Each row below holds a small network's activations on one input, seen along a few directions.
Each table varies a few parts of the input and shows all the possible inputs, shuffled.
Descriptions start from the smaller parts, as in this example, which fits no table here: one of 6 places along a line, together with either a single point or (one of 2 separate values, together with one of 5 places around a ring) or one of 11 places along a line.
Shared parts are said once, and a part with two or three values counts as separate values.
(in the rows, 128 means zero)

Other details of the inputs vary at random and push rows far along two fixed directions, the same in every table; ignore that.

Rows:
r1: [159 113 218  92 147 148 125 186  92 115 172 158 108 118]
r2: [106 111  95 133 109 127  81 123 115 136 118  91 169 154]
r3: [158  99  40 181 107 146 136  59 154 131  93  66 156 157]
r4: [241 120 193 128 156 160 168 133 139  96 120 134 116 114]
r5: [ 81 148 152  95 105 110  97 169  94 114 122 164 145 115]
r6: [218 154 170 133 162 152 188 142 168 104 143 128  56 108]
r7: [177 108 139 169 140 135 132 101 142 132  89 102 129 142]
r8: [111 103  83 134 110 142  94 100 108 177 134  86 164 176]
r9: [152 111 121 141 116 162 133 102 114 128 157  93 119 159]
r10: [154 104  46 150  87 162 114  71 136 129 127  41 167 169]
r11: [ 36 148 119 124 159  61 126 114 149 165 109 162 139 132]
r12: [216 112 184 121 146 187 152 148 102  93 174 116  81 137]
r13: [ 92 121 100 143 102 140 105 108 101 157 124 105 129 169]
r14: [164 103  44 149 101 167  99  75 136 133 121  39 177 181]
r15: [ 60 146 133 102 169  78 137 153 144 117 137 188 128 108]
r16: [ 63 158 143  88 134 106 118 182 111 171 172 159  95 122]
r17: [205 136 161  98 120 183 164 141 157  77 186 113  91  84]
r18: [ 98 124 171 116 145  90 108 178 111 119 102 189 146  95]
r19: [ 54 134 107 140 118  77 108 128 117 137  88 168 161 114]
r20: [163 124 104 166 123 147 142 105 138  95  93 119 117 136]
r21: [111 120 107 153 112 102 126  90 133 165  80 118 158 134]
r22: [226 119 166 143 156 164 164 144 131  60 124 139  92 108]
r23: [113 122  94 181 125 107 113  84 128 160  64 106 140 151]
r24: [129 135 147 104 113 130 119 148 110  96 147 136 143 119]
r25: [138 136 171 140 135 107 145 124 127 122 101 158 125 110]
r26: [ 91 129  70 153 110 115 131  93 164 148 107 124 131 101]
r27: [ 84 120  75 139  97 143 118  87 140 183 154  89 121 137]
r28: [131 119 104 122 156 155 148 100 146 130 190  90 100 172]
r29: [ 62 153 151  65 153  94 119 173 127 110 175 170 135 114]
r30: [150 121 143 118 140 121 128 149 125 112 110 161 152 109]
r31: [151 149  83 122 122 154 133 133 152 118 161  78 102 143]
r32: [ 75 153 165 116 124  84 138 138 146 163 109 184 119  67]
r33: [223 123 171 112 137 180 143 155 114  60 158 112 104 121]
r34: [ 85 125 179  78 116 110 116 172  84 154 161 172 141 113]
r35: [ 88 150 176 130 126  86 123 146 111 140  76 188 128 107]
r36: [ 44 160  84 128 132  74 115 154 142 160 107 160 123 113]
Each input here is: one of 4 places along a line, together with either one of 3 separate values or one of 6 places around a ring.
The inputs of r22 and r33 match in every part but the place on the line of 4. If r3 is changed in the same way as r22 into r33, which row does it become? -> r10
Change only the place on the line of 4 in r16. List by row number the other rows that result. -> r6, r31, r36
Change only the place on the ring of 6 in r34. List by row number the other rows that result. -> r1, r8, r9, r12, r13

Rows:
r37: [179 146 199 112 158 135 165 160 136  92 136 164  88 100]
r38: [187 124 209  94 140 150 137 172  97  89 152 160 124 107]
r39: [150 112  69 154  91 165 121  83 131 128 123  68 141 151]
r40: [ 62 136 133  94 110 111  97 157 104 145 148 150 141 115]
r41: [ 39 134  90 137 109  74  99 117 133 178  83 152 169 111]
r42: [149 136 132 122 128 129 128 142 129  95 118 138 135 119]
r43: [ 61 146 137 117 130  82 123 132 133 160 114 168 138 104]
r44: [141 120  63 155 132 147 141  77 161 142 138  76 119 157]
r45: [191 137 198 110 133 144 160 167 130  96 142 161  97  76]
r46: [134 135 139 102 126 135 128 151 129 111 159 127 121 114]
r47: [141 124  62 163 136 145 133  87 151 137 121  74 118 171]
r48: [ 72 142 125 105 102  95 104 153 111 138 118 155 157 103]
r49: [136 137 135 112 142 130 126 151 132 100 140 134 126 127]
r50: [176 120 122 135 126 176 150 112 136 123 167  93  91 143]
r51: [ 23 129  87 125 129  75  82 130 113 151 107 145 172 149]
r52: [141 118  86 166 104 157 133  72 143 155 124  75 116 156]
r53: [ 64 140 126  92 130  93 109 153 128 135 139 159 150 109]
r54: [ 34 127 120 131 114  76  85 119  99 200  92 144 162 152]
r55: [139 123  68 155 119 150 133  89 149 148 141  70 113 159]
r56: [180 109 137 137 141 163 142 118 122 130 151  95 111 166]
r57: [155 105  76 185 128 139 131  74 147 126  88  84 135 158]
r58: [178 123 209  87 151 151 137 180 102  92 172 152 116 119]
r59: [113 138 189 102 116 116 127 173 106 134 130 184 120  80]
r60: [147 122 136 129 136 127 131 135 123  90 120 143 139 128]
r61: [143 114  83 180 138 136 139  67 149 132 101  82 124 168]
r62: [196 104 144 151 129 161 136 109 123 127 117 100 122 142]
r63: [188 128 127 150 126 160 159 100 153 120 138  93  96 131]
r64: [ 72 138 120 103 114  91 112 145 124 134 114 163 164 103]
r65: [172 131 191 108 174 139 164 166 125  84 160 165  90 118]
r66: [ 77 141 130 129 125  84 107 147 122 147  86 166 145 106]
What is each input in this table made of? -> one of 5 places around a ring, together with either a single point or one of 5 places along a line
Change only the place on the line of 5 in r47. List by row number the other rows that result. -> r44, r50, r55, r65
Change only the place on the line of 5 in r51. List by row number the other rows that result. -> r40, r46, r49, r53

Rows:
r67: [208 134 182 122 161 154 179 144 151  63 148 148  86  99]
r68: [211 117 157 136 144 160 155 125 145  98 130 115 112 120]
r69: [ 56 139 196  91 141  68 108 182  94 153 114 215 149  94]
r70: [213 127 190 132 164 156 181 142 144  79 144 151  77 103]
r71: [ 47 130 169  92 119  86  86 179  75 152 125 189 157 116]
r72: [ 74 125  29 172 113 109 102  66 146 161  88  77 160 176]
r73: [208 114 159 134 145 167 152 130 124  97 144 113 105 141]
r74: [ 98 120  73 147 115 118 102  99 125 144 108  94 161 164]
r75: [ 64 144 204  73 113  90  97 199  75 138 134 207 146  85]
r76: [205 133 171 133 155 151 172 142 154  81 134 143  85  96]
r77: [161 122  87 130 124 171 146 104 153 123 175  76 106 146]
r78: [ 41 157 159 103 122  68 107 165 108 160 104 194 139  96]
r79: [104 121  74 153 113 119  99 104 127 156  99  93 154 157]
r80: [203 135 178  94 153 175 166 164 141  86 197 125  75 111]
r81: [ 76 128  58 129 118 127 108  97 139 154 152  82 139 166]
r82: [ 42 137 162  82 117  83  83 181  81 136 128 187 167 110]
r83: [ 82 107  36 160  86 128  85  79 119 164 102  74 175 167]
r84: [200 128 185  97 158 177 170 157 132  91 201 129  72 123]
r85: [209 116 152 131 138 162 162 121 146  95 137 119 115 114]
r86: [183 122 104 159 133 153 163  95 165 104 121 104 106 122]
r87: [ 51 137 160  90 115  85  81 184  84 147 120 184 161 105]
r88: [ 44 161 194  58 129  86 115 201  99 153 171 205 118  83]
r89: [169 115  82 174 135 155 143  77 149 129 112  76 115 168]
r90: [190 126 111 155 139 156 150 106 154 107 120  94 106 139]
r91: [ 52 143 169 102 119  72 103 159 104 165 103 191 155  94]
r92: [173 120  68 168 123 158 147  77 161 121 115  74 121 152]
r93: [223 128 197 113 138 170 164 153 124  83 154 134  94 108]
r94: [ 89 116  67 156 116 109 103  81 136 156  94  95 169 159]
r95: [ 79 125  36 189 101 109 113  54 155 176  75  81 145 155]
r96: [ 87 114  30 167  97 119  96  74 133 170  93  72 169 169]
The inputs of r75 and r71 match in every part but one. If r95 is changed in the same way as r75 into r71, which row does it become? -> r70
What is each input in this table made of? -> one of 5 separate values, together with either a single point or one of 5 places along a line
Change only the choice among 5 separate values in r78. List by row number the other rows that result. -> r72, r89, r90, r92
List by row number the other rows that have the choice among 5 separate values in common with r80. -> r68, r76, r79, r87, r90
Change only the place on the line of 5 in r94. List by row number the other rows that result. -> r67, r72, r74, r82
List by row number the other rows that have the choice among 5 separate values in common with r96. -> r77, r83, r85, r86, r92
